A small network was shown many inputs. Here are its activations along a few directions, one row for each input.
In each table, some parts of the input vary, and every possible input appears once, in random order.
A made-up example of a description, with smaller parts first: one of 5 places around a ring, together with either a single point or one of 9 places along a line or (one of 2 separate values, together with one of 6 places along a line).
Shared parts are said once, and a part with two or three values counts as separate values.
In the rows, 128 means zero.

Other details of the inputs shift rows strongly along two fixed directions, in all tables alike. That doesn't count.

Table:
R1: [133 107 128 170  88 123  90 189 149 153 115 131  95  95 163]
R2: [128 133 124 126 130 126 130 124 124 124 124 133 129 122 120]
R3: [122 127 124 122 132 129 132 123 129 127 128 128 128 139 126]
R4: [125 128 128 125 133 125 134 125 128 133 129 129 128 129 127]
R5: [125 124 126 127 135 127 132 124 125 126 127 124 129 125 122]
R6: [127 126 126 126 135 126 131 121 125 126 127 126 130 126 122]
R7: [123 129 138 128 132 129 133 123 129 136 131 127 130 131 123]
R8: [228 169 173 112  88 154  98 130 119  69 172 115 190 148 144]
R9: [123 125 125 123 131 131 131 126 129 127 128 127 125 138 128]
R10: [124 126 122 127 135 122 130 121 126 130 124 129 128 125 125]
R11: [121 125 132 131 133 127 127 121 128 134 127 126 129 127 121]
R12: [125 129 126 125 132 126 134 125 129 130 128 128 129 128 130]
R13: [119 124 126 125 134 134 133 127 128 127 130 125 123 138 126]
R14: [123 128 124 129 132 128 132 126 124 126 122 130 124 120 120]
R15: [147 108 123 161  91 123  93 185 147 141 123 124 105 102 170]
R16: [125 129 127 125 132 125 134 125 128 132 128 129 128 129 128]
R17: [123 127 123 123 130 129 130 124 129 127 127 129 127 139 130]
R18: [125 127 131 126 135 131 136 128 126 129 132 125 127 128 124]
R19: [126 125 123 128 133 123 129 125 127 130 125 128 128 124 125]
R20: [129 132 126 127 130 128 131 125 124 123 124 131 128 122 121]
R21: [119 129 127 123 127 124 126 120 130 134 127 133 130 142 130]
R22: [123 127 130 125 135 129 138 125 126 130 130 125 127 128 124]
R23: [126 129 130 124 134 127 136 124 127 131 130 127 129 130 125]
R24: [121 127 121 121 132 130 132 123 130 126 127 127 126 138 130]
R25: [125 132 123 127 131 125 131 122 124 126 122 134 128 122 121]
R26: [123 135 127 129 126 123 126 119 124 130 123 137 131 123 122]
R27: [121 126 134 126 129 133 129 124 131 131 129 127 128 141 126]
R28: [120 124 124 125 132 133 132 128 129 128 128 125 123 137 129]
R29: [128 133 122 126 130 127 131 123 125 122 123 131 129 122 123]
R30: [127 124 128 128 135 129 130 127 125 125 129 123 128 124 122]
R31: [120 131 130 127 128 120 130 120 129 139 129 133 130 131 128]
R32: [123 129 126 128 134 129 133 126 123 124 124 130 125 121 118]
Each input here is: one of 4 places along a line, together with either one of 2 separate values or one of 6 places along a line.
The inputs of R25 and R10 match in every part but the place on the line of 4. If R2 is changed in the same way as R25 into R10, which row does it become?
> R19
Change only the place on the line of 6 in R3. List by row number the other rows that result.
> R9, R13, R17, R24, R28
Change only the choice among 2 separate values in R1. List by row number the other rows that result.
> R26

Table:
R33: [202 135 164 145  70 149 100 195 143 117 161 120 133 128 180]
R34: [109 122 133 128 140 124 138 119 123 145 136 126 124 138 122]
R35: [197 125 156 152  65 162  82 207 154 106 151 113 123 135 186]
R36: [197 113 154 160  64 158  67 212 159 113 147 111 116 131 186]
R37: [127 125 110 128 144 120 130 117 118 121 109 133 124 115 110]
R38: [114 114 132 132 138 121 135 126 132 150 127 125 120 139 118]
R39: [120 124 106 136 137 118 126 124 117 123 115 132 121 109 116]
R40: [115 117 114 134 139 109 128 114 130 139 123 124 127 117 129]
R41: [122  85 121 185  76 132  80 227 167 163 117 121  66 107 196]
R42: [113 128 118 121 133 110 135 126 130 146 123 140 124 134 132]
R43: [117 129 123 125 139 133 150 129 122 123 122 132 112 110 112]
R44: [113 115 111 120 131 126 123 119 135 130 113 128 118 147 128]
R45: [101 117 124 127 139 140 133 123 128 132 127 123 117 147 125]
R46: [105 118 124 126 142 141 131 120 130 130 130 122 120 148 119]
R47: [112 134 135 137 127 122 119 109 128 143 108 142 128 121 106]
R48: [111 122 132 129 140 124 135 120 127 144 138 125 126 139 117]
R49: [121 129 108 127 139 121 132 116 111 119 119 132 126 112 114]
R50: [118 130 113 122 142 116 148 114 132 138 123 132 129 121 131]
R51: [105 124 112 120 130 126 130 122 131 127 120 129 120 146 133]
R52: [214 150 140 139  74 149  97 183 132  88 147 126 137 106 166]
R53: [181 166 146  85 121 156 134  99 119  70 155 122 177 174 121]
R54: [108 123 133 128 137 123 143 124 125 145 133 127 120 138 124]
R55: [127 120 119 126 143 113 131 108 132 134 119 125 133 123 124]
R56: [101 118 122 127 137 142 144 134 136 137 122 131 107 144 133]
R57: [215 138 168 144  81 150  85 177 139  98 167 100 159 119 165]
R58: [113 124 124 130 141 130 141 130 119 123 122 128 119 110 110]
R59: [187 172 151  84 140 141 149  79 111  76 159 119 194 154 112]
R60: [115 126 124 127 141 130 147 130 121 124 119 129 116 112 107]
R61: [187 169 170  86 145 156 145  75 101  71 173 105 201 157 103]
R62: [117 107 129 190  69 113  73 202 156 172 104 143  82  81 176]
R63: [119 131 107 130 137 120 135 125 116 122 115 134 119 110 119]
R64: [106 136 134 138 122 122 120 111 123 142 114 142 130 119 114]
R65: [115 125 129 125 142 128 149 125 132 143 127 123 121 119 128]
R66: [107 144 132 131 124 127 132 116 131 142 114 150 123 118 117]
R67: [117 125 116 129 139 112 135 117 129 136 123 127 128 119 134]
R68: [101 115 108 123 131 125 124 116 130 131 119 128 120 143 129]
R69: [115 124 130 124 146 125 147 121 130 141 127 119 127 122 122]
R70: [107 143 133 132 126 123 128 115 130 142 113 147 126 120 113]
R71: [117 112 130 131 146 123 133 122 134 144 121 117 125 120 120]
R72: [184 165 159  92 143 158 143  87  98  58 163 117 188 146  83]
R73: [183 169 147  83 120 161 139 100 117  68 159 124 180 173 124]
R74: [109 127 120 123 135 110 133 120 125 143 126 138 125 134 132]
R75: [116 122 117 128 140 112 132 111 125 136 125 124 131 120 131]
R76: [101 117 109 122 130 125 126 118 128 131 118 128 120 143 133]
R77: [108 121 117 128 135 108 123 118 127 146 127 136 124 132 130]
R78: [121 122 121 124 135 110 126 117 129 143 121 134 128 138 125]
R79: [110 123 132 126 137 122 147 128 129 149 130 129 119 138 123]
R80: [117 133 119 118 134 116 141 126 130 142 127 143 127 134 134]
R81: [106 132 133 140 124 121 117 111 125 143 112 143 128 118 112]
R82: [115 122 131 130 142 125 138 125 129 140 130 117 126 118 128]
R83: [115 113 123 133 147 127 135 127 124 128 112 128 117 113 102]
R84: [112 119 123 133 140 129 135 129 118 125 123 127 121 110 110]
R85: [117 130 104 131 137 119 138 131 121 128 109 137 112 108 120]
R86: [108 125 120 123 138 110 128 114 122 142 128 135 127 134 130]
What do these inputs look like to the network?
> one of 6 places along a line, together with either a single point or (one of 2 separate values, together with one of 4 places along a line)
The inputs of R74 and R77 match in every part but the place on the line of 6. If R62 is changed in the same way as R74 into R77, which row does it become?
> R81
The inputs of R61 and R65 match in every part but the place on the line of 6. If R64 is changed in the same way as R61 into R65, which row does it become?
> R66
Change only the place on the line of 4 in R53. List by row number the other rows that result.
> R42, R59, R85
A walk changes only the place on the line of 6. It starts at R36 and steps to R46. List the rest of the walk in order.
> R45, R41, R35, R56
Change only the choice among 2 separate values in R83. List by row number the other rows that result.
> R37
